sut: [152 130  90  98 164 164 129 193  98  98 128 118 120 141 214 120 121  88
 120 179 129 131 131 105 156 111 159 130]
lura: [140 133  75  80 135 110  85 157 112 145 117  95 144 118 115 103 107 129
 128 110 138  58 116 112 114 114  44 135]
rivim: [177 134 169  49  98 108 133 126  48 146  73 160 140 185 136 139 153 185
 123 100 114 111 166 143 148 138  92 127]
vofeg: [135  91 133 169 136 142 130 121  92 127 150 145 187  56 137 150 109  96
  99 150  74  91 124 163 117 119 173 109]
count vofeg: [91]
2
count sut: [120]
3
count sut: [131]
2
after: [126]
[48]
count rivim: [50]
0
after: [95]
[144]

lizib: [108 101 130 122 143 101 117 100  97  70 147 155  97 144 119  66  98 139
 166 138 143  93 116 166 140 147 157 125 172 114 139 150 143 111 137]
puga: [119 124 145 129 109 146 137 155 149 144 110 129 139 106 140 138 127 121
 123 124 132 135 136  64 102 108 131 115  99 177 130 123 112 163 135]
toz: [106 146 168 122  98 139 146 163 168 177 131 128 142 128 170 114 126 118
 150 132 117 155 131  47 103  82 151 100 131 166 161 150 124 135 132]
vofeg: [143 137 123 123 124 142 144 154 143 138 128 137 133 122 124 151 143 125
 120 128 113 132 138 119 128  95 107 132 124 138 133 133  79 135 122]
ruk: [134 150 123 118 123 134 131 138 149 157 133 149 130 141 140 110 137 135
 156 152 118 149 132 127 130 111 114 118 154 120 156 143 102 114 114]
til: [128 142 146 116  97 155 152 176 168 171 113 146 142 111 151 134 138 121
 146 140 115 149 137  55  97  81 113 109 114 178 157 138  81 154 122]
pefi: [126 153 146 122 130 135 148 151 160 146 154 134 130 145 144 124 132 121
 137 139 114 147 129 101 134  77 159 115 163 134 156 150 103 114 124]
mifo: [127 153 146 115 121 147 149 154 173 153 133 154 130 133 147 103 126 122
 164 171 131 153 121  71 107  90 162  98 161 162 175 134 107 133 115]
Lok: [123 127 133 122  95 137 129 149 136 166 105 136 140 112 148 127 136 131
 144 123 116 137 139  97 106 122  84 122  99 147 136 137 110 144 128]
rivim: [145 154 120 130 140 150 130 123 157 150 116 123 139 126 124 141 135 121
 123 166 149 158 115 104 114 141 153 114 130 140 138  88 150 137 109]
[134 150 123 118 123 134 131 138 149 157 133 149 130 141 140 110 137 135
 156 152 118 149 132 127 130 111 114 118 154 120 156 143 102 114 114]
ruk
[123 127 133 122  95 137 129 149 136 166 105 136 140 112 148 127 136 131
 144 123 116 137 139  97 106 122  84 122  99 147 136 137 110 144 128]
Lok

